Each row below holds a small network's activations on one input, seen along a few directions.
Each table varies a few parts of the input and shows all the possible inputs, shuffled.
Descriptions start from the smaller parts, as in this example, which fits no table here: one of 8 places around a ring, together with either a single point or (one of 2 separate values, together with one of 4 places along a line) or one of 9 places around a ring.
Shared parts are said once, and a part with two or three values counts as separate values.

Other details of the inputs vary at random and push rows far along two fixed directions, the same in every table; ignore that.
To show where, the next rows are all for the same input, with only those details redrawn:
[ 4 -4  3 -5  4 -7 -3  8 -8  2  2  2]
[ 2 -4  3 -6  3 -5 -3  6 -6  1  0  1]
[ 2 -3  3 -5  3 -5 -2  7 -6  1  1  1]
[-8  8  7  3  5  0  8 -2  6 -3  8 -3]
[-13   8   6   2   1   6   9  -9  10  -7   1  -5]
[ 2 -3  3 -5  3 -5 -2  6 -6  1  1  1]
[ 2 -4  3 -6  3 -5 -3  6 -6  1 -1  1]
[-2 -4  3 -6  1 -1 -1  1 -3 -2 -4  0]

Rows:
row 1: [-1 -3  0 -3  2 -1 -1  7  0 -6 -7  1]
row 2: [ 3 -5 -3 -3 -1 -3  0  6 -5  1  0 -2]
row 3: [ 4 -5  3 -4  2 -4  0  8 -5 -2 -1  2]
row 4: [ 2 -6 -5 -2  0 -4 -2  8 -4  0 -2 -2]
row 5: [ 0 -4 -5 -4  0 -4 -4  5 -5  3 -1 -2]
row 6: [10 -5 -5  2 -3 -3 -1  7 -5  5  6  3]
row 7: [-12   9  -3   5   4   3   3  -6   8   0   3  -7]
row 8: [-3 -3  0 -5  2 -2 -4  5 -2 -3 -6  0]
row 9: [ 1 10  6  8 -2  7  8 -9  8 -2  6  1]
row 10: [-13   8   0   3   0   6   7 -13   9  -1   2  -8]
row 11: [ 9 -2 -7  4 -4 -2 -6  4 -3  5  1  4]
row 12: [ 3 -4  1 -3  3 -5 -2 10 -4 -3 -2  2]
row 13: [ 4 -1 -1  0 -4  0 -3 -6 -3  6 -1 -1]
row 14: [-1  9 -2 10 -5  6  6 -9  9  1  7 -2]
row 15: [-3  8 -4 11 -1  3  8  0 10 -1  8 -2]
row 16: [ 9  0 -2  3  0 -3 -6  7 -2  1  0  7]
row 17: [ 2 -2  2 -5  5 -4 -4  2 -6  2 -1  1]
row 18: [ 1 -4  3 -5  3 -4 -2  5 -5  0 -1  1]
row 19: [-2  6  4  7 -1  5 10 -3 10 -5  7  2]
row 20: [11 -2  0  1 -2 -2 -4  3 -4  2  1  7]
row 21: [-7  9  2  3  2  2  7 -8  4  4  9 -8]
row 22: [-10  10   3   4   7   2   4  -4   8  -3   3  -3]
row 23: [ -5   6   0   7  -7  11  13 -11  11  -3   5  -5]
row 24: [ 5 -5 -1 -3 -1 -3  1  6 -7  2  3 -3]
row 25: [ 9 -2 -1  2 -1 -2 -6  4 -3  1 -1  8]
row 26: [ 7 -4 -2  1  0 -2 -3  9 -2 -1 -1  7]
row 27: [-10   9   4   3   7   3   5  -6   8  -3   3  -3]
row 28: [ -7 -17  -5 -17 -15  11  -6 -15  -3  -7 -28  -5]
row 29: [ 7 -1  4 -1  1 -2 -4 -2 -5  5  0  4]
row 30: [11 -3 -4  1 -7  0 -4 -1 -5  6  1  2]
row 31: [10 -5  2 -2 -2  0  1  4 -4  0  2  6]
row 32: [-9  7  1  4  1  2  8 -5  6  0  7 -7]
row 33: [-6 12  4 10  6  1  2 -5  9  0  6  1]
row 34: [ 3 -3  1 -4  6 -7 -4 10 -6  1  2  2]
row 35: [ 7 -1 -8  4 -4 -1 -6  3 -2  4  0  3]
row 36: [ 3 -3 -5 -1  2 -6 -3 12 -5  1  2 -2]
row 37: [-7 10 -2 10  1  3  2 -8  8  2  4 -3]
row 38: [-17 -23  -3 -27 -22  26  -9 -34   5 -19 -55  -3]
row 39: [ 4 -1 -5  2  0 -3 -7  0 -4  7  0  2]
row 40: [ 6  0 -3  2 -1 -4 -6 -1 -5  8  2  1]
row 41: [ -8  10   6   7   1   7   6 -14  11  -2   0  -1]
row 42: [ 2 -5  4 -5 -1  0  2  3 -4 -4 -4  0]
row 43: [ 4 -1  1  0  3 -3 -7  1 -3  3 -2  5]
row 44: [ 8 -5 -1  0  0 -2 -2  8 -2 -1  0  7]
row 45: [-1 -3 -5 -2  1 -5 -5  7 -4  3  0 -3]
row 46: [-3  7 -3 10 -2  4  9 -2 10 -1  8 -2]
row 47: [-1 -2 -5 -3  2 -3 -5  2 -4  5  0 -2]
row 48: [-8  8  8  2  3  3 10 -6  6 -3  6 -4]
The inputs of row 5 and row 32 match in every part but one. If row 11 is changed in the same way as row 5 into row 32, which row does it become?
Answer: row 14
What do these inputs look like to the network?
Answer: one of 2 separate values, together with one of 4 places along a line, together with one of 6 places around a ring
Change only the choice among 2 separate values in row 48. List by row number the other rows that result.
Answer: row 28
Change only the place on the line of 4 in row 2. List by row number the other rows that result.
Answer: row 4, row 24, row 36
Start at row 36 and move only the place on the ring of 6, one step at a time. The first step leads to row 15. Which rows follow, in order?
Answer: row 35, row 37, row 7, row 45
Change only the place on the line of 4 in row 17. List by row number the other rows that result.
Answer: row 22, row 27, row 38
Change only the choice among 2 separate values in row 36. List by row number the other rows that result.
Answer: row 1

Rows:
row 49: [-11  10 -10  16 -23  28   9 -42  24   0  -8  -4]
row 50: [ 19 -14   8 -17  23 -30  -8  45 -33  10  17   5]
row 51: [-12   7 -13  15 -25  27  13 -34  27  -5  -9  -7]
row 52: [ 8 43 20 40 11  4 23 -7 22  5 47  5]
row 53: [ -9 -10 -15 -16 -10   5 -22 -24  -8   8 -29  -4]
row 54: [-23  36  11  23  24 -11  25   4  14   7  44 -20]
row 55: [-14 -19   9 -30   2   5  -7 -10  -7 -13 -33  -3]
row 56: [-17  35  -6  29  17  -8  22   9  18   8  47 -19]
row 57: [-27  10  19   2  -7  27  16 -37  31 -27 -23   2]
row 58: [ 28 -36 -10 -16 -25   9 -20   4 -13 -11 -42  19]
row 59: [-38  14   9  -6  -2  17   5 -41  17  -8 -20 -20]
row 60: [-43   7  -2  -3  -7  16  17 -23  24 -20 -20 -25]
row 61: [ 24 -36 -30 -12 -31   5 -21   3 -15   5 -29   6]
row 62: [ 11  13  18  13  20 -12  10  21   2   3  32  14]
row 63: [ 44  -1   3  11   6 -17 -11  27 -19  16  22  23]
row 64: [ 18  -7   0 -10  20 -34 -22  31 -35  26  16   1]
row 65: [-16  41   0  29  23  -6  15  -7  15  17  46 -13]
row 66: [ 10  -8 -14   0 -25  15 -15 -27  -1  12 -19   5]
row 67: [-29   5  11   3 -10  30  24 -24  36 -34 -23   0]
row 68: [ 45 -13  -5   7  -1 -22  -9  45 -22   6  19  20]
row 69: [ 14 -47  -7 -33 -18   3 -19  22 -16 -23 -49  18]
row 70: [ 19  -3 -16   1  14 -27 -16  31 -25  26  24  -1]
row 71: [  0   6  12  -2  24 -21  14  39 -11  -2  33  -5]
row 72: [ -1 -32   8 -42  -2  -4 -24  -3 -25  -6 -42   3]
The inputs of row 69 and row 61 match in every part but one. If row 62 is changed in the same way as row 69 into row 61, which row does it become?
Answer: row 49
What do these inputs look like to the network?
Answer: one of 4 places along a line, together with one of 6 places around a ring
